A small network was trained on made-up records. Each row is its average activation on records with the value named, seen along a few directions.
Values that are neighbours, or in one group, have similar rows; names and order tell nothing.
In the rows, zero is written as 500.
Strong random noise was added to every row along 4 fixed directions; ignore it. To show where, here is one row again and again, with new noise each time:
[500 536 430 528 438 633 446 457 437 486 465 641 463 521 496 547 519 530]
[445 437 601 501 509 421 387 588 432 618 640 502 484 453 503 461 428 503]
[499 496 502 537 511 528 419 504 431 491 509 573 461 478 481 453 463 436]
[500 423 675 464 684 563 321 554 294 683 739 312 480 440 454 337 455 345]
[284 492 508 408 470 599 397 512 280 625 531 401 516 583 558 534 566 606]
[475 589 347 510 447 774 460 376 363 419 357 620 461 583 499 551 593 507]


Values of M:
m5: [306 339 578 438 573  83 459 636 518 606 483 339 546 513 621 523 401 539]
m10: [381 615 420 391 394 746 584 376 365 384 406 385 520 613 480 543 693 606]
m7: [572 478 543 607 550 472 398 458 544 491 475 595 456 419 478 360 427 399]
m13: [601 376 552 576 597 138 528 551 687 537 504 532 528 369 531 457 328 400]
m1: [405 608 410 426 398 555 617 462 500 625 503 411 639 593 539 722 637 735]
m2: [200 607 352 427 317 380 666 516 463 234 168 506 462 631 502 467 550 581]
m9: [640 394 588 546 611 426 463 613 599 461 502 426 403 451 510 463 406 355]
m16: [510 412 511 510 487 387 512 606 580 580 533 505 442 533 623 658 459 667]
m11: [448 494 502 465 384 660 467 504 446 549 534 513 520 539 472 507 615 610]
m14: [389 563 521 510 654 304 600 471 469 330 468 334 585 464 488 335 469 301]
m12: [569 451 527 539 383 384 543 627 699 405 390 648 371 489 556 603 405 546]
m18: [406 494 497 450 489 627 421 460 349 536 470 501 524 540 533 468 539 520]
m17: [524 519 528 472 495 619 526 539 446 484 582 532 455 485 431 442 550 515]
m15: [740 585 313 690 506 297 653 457 798 268 245 780 498 442 452 509 402 327]
m3: [722 439 614 558 577 600 432 485 516 493 630 536 484 397 425 285 424 354]
m19: [490 524 570 533 728 347 573 450 463 279 430 185 549 420 376 173 446  56]
m8: [755 656 414 570 561 659 614 353 592 256 471 597 484 431 338 395 548 297]
m4: [385 531 447 567 507 135 633 488 644 358 358 516 602 502 564 483 473 426]
m6: [505 426 478 501 464 373 460 537 639 521 420 570 512 547 575 611 410 616]
M is arranged as a line.
- Fewest steps between m14 and m13? => 4
- Which values are neighbours of m9? Give them in the order they are listed. => m16, m12
- Which values are neighbours of m8? Give them in the order they are listed. => m10, m19
- Which values are neighbours of m7? Give them in the order they are listed. => m18
- Which values are neighbours of m11? Give them in the order they are listed. => m17, m3
